A small network was trained on made-up records. Each row is its average activation on records with the value named, seen along a few directions.
Related values have similar rows: they may be neighbours, one step apart, or belong to one group.
(in the rows, 500 means zero)
Random noise pushes rows far along 4 fixed directions. That doesn't count. These rows show it; they differ only by the noise:
[581 639 307 417 458 257 565 459 295 285 634 329 263 406 520 446 326 186]
[380 526 377 461 471 328 419 472 507 413 544 433 402 483 517 495 519 432]
[507 479 532 399 484 503 450 490 456 443 482 450 513 457 626 470 406 535]
[264 512 539 468 342 485 333 495 568 498 398 451 484 559 613 470 607 592]
[537 331 497 678 312 424 426 412 654 512 629 578 602 632 356 421 684 541]
[725 423 464 513 456 421 554 434 431 400 657 482 516 475 465 424 393 399]


Field Dovaf:
k3: [679 487 705 418 290 668 528 484 343 455 430 418 546 501 703 384 329 542]
k9: [586 284 587 619 472 619 597 380 705 603 594 584 670 596 397 391 566 676]
k8: [758 509 611 501 461 776 622 568 457 579 440 619 621 608 461 449 532 599]
k6: [648 774 620 425 210 673 654 540 260 534 425 470 349 488 610 352 505 282]
k7: [202 654 523 504 456 509 394 631 454 610 264 369 385 527 544 599 518 375]
k2: [251 639 641 531 618 600 392 619 458 578 270 454 357 461 713 606 454 523]
k1: [285 628 466 366 529 532 501 540 465 394 470 355 472 480 587 527 457 533]
k4: [543 676 583 419 654 489 652 567 325 464 392 440 433 417 599 646 193 356]
k5: [392 593 354 311 891 531 475 576 454 536 343 556 452 262 513 667 520 656]
Dovaf is arranged as 3 separate groups.
Question: List the group mates of k2, in the order listed.
Answer: k7, k4
Question: List the group mates of k6, in the order listed.
Answer: k8, k5

Field Fon:
n8: [545 341 433 838 389 189 410 358 594 478 738 561 462 516 341 502 624 396]
n7: [682 363 574 324 971 654 580 611 612 668 415 697 831 363 453 734 297 669]
n3: [455 385 454 448 682 394 358 585 500 415 581 398 593 497 529 582 369 491]
n4: [ 20 729 492 376 117 508 246 562 557 452 203 459 355 719 659 456 842 701]
n9: [366 784 524 604 349 520 523 576 443 604 404 503 228 574 570 500 633 269]
n6: [388 444 403 460 696 321 548 465 570 444 584 382 429 472 554 560 246 431]
n1: [583 656 326 461 368 371 712 355 426 306 755 408 352 474 365 339 535 297]
n5: [260 399 125 593 394 193 321 407 739 538 609 587 365 523 208 443 959 449]
n2: [335 639 507 400 779 647 523 599 340 511 265 412 418 344 585 649 417 593]
Fon is arranged as 3 separate groups.
Question: List the group mates of n9, in the order listed.
Answer: n7, n2
Question: List the group mates of n1, in the order listed.
Answer: n4, n5
